These are the activations of a small neural network, seen along a few directions. Each row is one input.
In each table, some parts of the input vary, and every possible input appears once, in random order.
A made-up example of a description, with smaller parts first: one of 5 places around a ring, together with either a single point or one of 11 places along a line or (one of 3 separate values, together with one of 4 places along a line).
Shared parts are said once, and a part with two or three values counts as separate values.
In the rows, zero is written as 128.

Other details of the inputs vary at random and push rows far along two fixed directions, the same in every table; ignore that.

A family of inputs:
r1: [126 128 139 122 134 120 179 128 133 118 119 142 148]
r2: [119 128 131 125 117 130  93 131 126 141 113 125 121]
r3: [131 139 145 122 135 121 174 128 147 124 122 130 151]
r4: [137 128  99 237 107 164 119  65 106  32 160 142 128]
r5: [120 118 119 120 128 130 109 134 121 142 137 124 112]
r6: [123 137 156 121 127 130 164 129 149 123  98 136 154]
r7: [134 121 126 120 133 128 103 136 123 136 138 120 119]
r8: [136 129 124 120 131 129 104 135 127 138 137 119 113]
r9: [131 118 119 120 129 128 110 134 116 141 132 125 109]
r10: [130 123 118 120 131 122 102 133 118 139 136 124 123]
r11: [132 131 117 121 128 122 103 133 122 140 134 122 117]
r12: [116 120 132 124 114 136 100 135 125 142 115 130 112]
r13: [128 136 137 123 132 120 180 128 137 120 118 140 142]
r14: [127 122 124 120 133 132 104 134 128 139 138 117 118]
r15: [127 142 137 124 133 115 174 126 142 126 118 134 155]
r16: [124 124 122 124 124 128 111 136 121 144 138 122 109]
r17: [138 133 142 121 139 122 173 126 141 118 117 132 151]
r18: [124 125 116 120 130 126 103 131 122 141 135 120 122]
Each input here is: one of 3 separate values, together with either a single point or one of 5 places around a ring.
Question: The inputs of r14 and r5 match in every part but the choice among 3 separate values. If r7 is changed in the same way as r14 into r5, which row does it become?
Answer: r1
Question: Which other rows does r11 become when the choice among 3 separate values takes its other values? List them by row number.
Answer: r8, r13
Question: List by row number the other rows that have the choice among 3 separate values in common with r10.
Answer: r2, r4, r11, r15, r18

A family of inputs:
r19: [115 132 126 190 107 149 149  92 127  71 124 149 144]
r20: [130 130 116 181 116 152  90 101 122  88 149 124 120]
r21: [129 134 134 144 130 129 184 117 138 104 132 138 143]
r22: [136 123 117 147 121 144  67 124 117 122 143 116 107]
r23: [131 127 135 107 135 125 107 139 133 147 122 117 129]
r24: [130 128 135 141 134 131 184 117 136 101 131 139 145]
r25: [146 119  73 141 137 119  58 122  90 132 185 109  97]
r26: [132 152 155 133 134 119 206 116 157 104 105 140 178]
r27: [120 112 110 146 111 144  57 125 103 132 136 125  91]
r28: [133 127 138 130 136 126 180 125 135 110 127 139 141]
r29: [134 140 153  72 144 105 157 155 151 166  98 122 152]
r30: [127 130 135 130 135 126 176 125 137 114 130 136 140]
r31: [115 124 150  38 139  97 131 174 139 208  88 123 133]
r32: [117 135 130 167 112 139 154 104 130  93 117 145 142]
r33: [122 114 103 139 108 143  33 131 100 148 141 117  80]
r34: [131 121 137  39 147 100 114 181 132 211 118 110 106]
Question: What do these inputs look like to the network?
Answer: either a single point or (one of 3 separate values, together with one of 5 places around a ring)

A family of inputs:
r35: [118 128 124 100 123 112 102 143 120 166 112 127 124]
r36: [122 112 118 158 115 153  98 123 115 116 152 126  92]
r37: [115 115 128  77 128 115 115 160 118 182 112 128 105]
r38: [116 132 140 112 123 114 156 131 131 136  94 144 150]
r39: [142 132 109 156 130 137  76 111 119 108 151 113 127]
r40: [122 143 149 141 126 129 175 113 150 104 102 139 169]
r41: [130 122 128 182 108 165  95 105 125  85 138 129 107]
r42: [124 134 131 104 138 107 191 135 135 137 117 140 148]
r43: [130 125 112 118 127 131  38 138 117 156 143 104 104]
r44: [120 114 144  93 131 128 137 154 131 159 117 130 111]
r45: [126 126 103 130 121 122  71 128 107 143 138 122 113]
r46: [117 127 122 163 117 136 168 106 122  96 128 147 134]
r47: [140 130 141 103 151 112 193 138 142 130 132 130 147]
r48: [131 125 119 192 121 153 154  97 124  65 160 139 124]
r49: [147 136 138 111 146 123 130 137 141 135 135 112 133]
r50: [134 117 103 101 140 111 103 142 109 159 148 118 105]
r51: [136 126 101 120 131 114  81 130 107 145 142 118 120]
r52: [122 133 139 161 116 144 138 106 137  92 111 139 148]
r53: [139 142 141 163 129 142 162 107 146  84 133 131 147]
r54: [129 140 168  75 140 113 177 156 162 163  94 125 151]
Question: What do these inputs look like to the network?
Answer: one of 4 places along a line, together with one of 5 places around a ring
Question: The inputs of r44 and r37 match in every part but the place on the ring of 5. If r47 is changed in the same way as r44 into r37, which row does it become?
Answer: r50
Question: Start at r48 and move only the place on the ring of 5, one step at a time. The first step leads to r42. Which rows follow, in order?
Answer: r45, r43, r53
Question: Which other rows does r35 become when the place on the ring of 5 takes its other values? List them by row number.
Answer: r36, r40, r46, r54
